These are the activations of a small neural network, seen along a few directions. Each row is one input.
Each table varies a few parts of the input and shows all the possible inputs, shuffled.
Descriptions start from the smaller parts, as in this example, which fits no table here: one of 5 places around a ring, together with either a single point or one of 11 places around a ring or (one of 3 separate values, together with one of 6 places along a line).
Shared parts are said once, and a part with two or three values counts as separate values.

Table:
r1: [ -4  21 -29  38  32 -25  19   1   9  35  22 -19]
r2: [-21 -20 -49  -7  -2  -6  -8 -16 -14 -26  31  -8]
r3: [  7   4 -13 -19   8 -12  -4   5 -12 -10 -47  24]
r4: [-13 -11  -4  23  -5  -4  28 -11   9  -6  43 -26]
r5: [  5  16   2 -10   3  24 -14  14  -4  13 -48  34]
r6: [-25 -11 -30  -5  -8  20 -27  -4   0  -5  22  -2]
r7: [ 20  10  23 -18 -19  28 -18   9   7  11 -57  24]
r8: [  1   8  54  -6  -9  14   9  15   9   1 -10  -7]
r9: [ 14   5  53 -11   0 -11  25  13   6   4 -34  17]
r10: [  3 -10  48  10 -21   9  14   9  -9 -19  21  -8]
r11: [ 13 -12   1  -9 -24  25 -20  -7 -18 -28  -2   6]
r12: [  8  -3  19 -27 -19  37 -26  11   3  -5 -29  16]
r13: [-36 -16 -12   8  10 -20  19  -4  15 -14  58 -27]
r14: [  5  21   7  12  22 -19   6   6  10  25   0   2]
r15: [ -4  -6 -22  16  18 -40  20 -18  -5   3  41 -28]
r16: [ 35  18  55   1 -13   7  -3  -2   8  28 -19   7]
r17: [-20 -13 -52  -7  11 -15 -12 -11  -7 -18  16  -8]
r18: [ 10  -2 -52  11  15 -13  -9  -9  -8  10  -7   3]
What is each input in this table made of? -> one of 2 separate values, together with one of 9 places around a ring
The inputs of r15 and r17 match in every part but the choice among 2 separate values. If r1 is changed in the same way as r15 into r17, which row does it become? -> r18
Which other rows does r12 become when the choice among 2 separate values takes its other values? List them by row number. -> r8

Table:
r19: [ 14  11  27  -4  10 -16   9   5  15  25 -13   0]
r20: [ -1 -13  -1  29  -6  -1  13  -4  -2  10  22  -4]
r21: [-34   1 -36   6  24  -9   0   9   6   9  35 -11]
r22: [-35 -13 -34 -13  18   4  -7   1  -2  -8  18  -2]
r23: [-10 -17 -27  -1  -6   8  -9  -3 -13 -22  -2  -1]
r24: [  2  -9 -21   0 -14   3  -2 -14 -11 -15  16 -11]
r25: [  4   9  12  -3  15 -12  11  10   3  16 -24   8]
r26: [-11   3 -42   3   3   5 -24 -12  -5 -12  23 -12]
r27: [ 12   9  -7  -9  -8  15 -31   0 -10   1 -23  12]
r28: [ 27   1  10 -13 -20  19 -16  -5  -5   7 -26  10]
r29: [ -1  21 -16  -2   5   1 -13   5  13   7 -15   9]
r30: [ 22   9  59  -8 -24  17   9  12  -4 -26 -13  13]
r31: [ 17  -1  31   6   1  -2  15   2  11  20 -28   6]
r32: [ 22   0  32  -4 -15   7  -4  -5  -6  14 -10  12]
r33: [ -4   4  -9 -17  -3  11 -17   3   2  -7 -32  19]
r34: [ 21  -4   0  -7 -17  20 -20   2  -8 -12 -50  21]
r35: [-12  -7  41   4 -10   3  23   8   8 -23  34 -18]
r36: [-10 -12   4  12  12 -20  29 -10   2  -1  16 -17]
r37: [-15   1 -20  16  22 -20  18   8  -5   9  31  -9]
r38: [ -8   6  -2   5  13 -31  15 -11  13   8  42 -26]
What is each input in this table made of? -> one of 2 separate values, together with either a single point or one of 9 places around a ring
The inputs of r35 and r30 match in every part but the choice among 2 separate values. If r21 is changed in the same way as r35 into r30, which row does it become? -> r29
Which other rows does r28 become when the choice among 2 separate values takes its other values? List them by row number. -> r24

Table:
r39: [10  2 13  7 -1 -5  9  1  2  9 -4 -1]
r40: [ -1   0  -1 -10  -6  10 -11  -1  -4  -7  -6   7]
r41: [ 10  -1  -8  -6  -5   9 -12  -5  -7   1 -11   6]
r42: [-40 -11 -48  15  20 -29  23 -11   8 -14  51 -28]
r43: [ 7 -1 25  4 -8  2  7  2  3 -1  5 -5]
r44: [  3   2 -17   0  -1   3 -14   0  -5   4 -12   9]
r45: [ -5   0  -4 -10  -2   8 -11   4  -4  -5  -8   7]
r46: [ 2  5 21  0  0 -1  8  6  6 -1  0 -2]
r47: [ 2  3 14  3  6  1  7  7  3  7 -3  2]
r48: [ 9 -2 18  4 -5 -5 10 -3  0  3  1 -3]
r49: [  2   3 -13  -5   2   6 -15   1  -2   6 -12   9]
What is each input in this table made of? -> either a single point or (one of 2 separate values, together with one of 5 places around a ring)
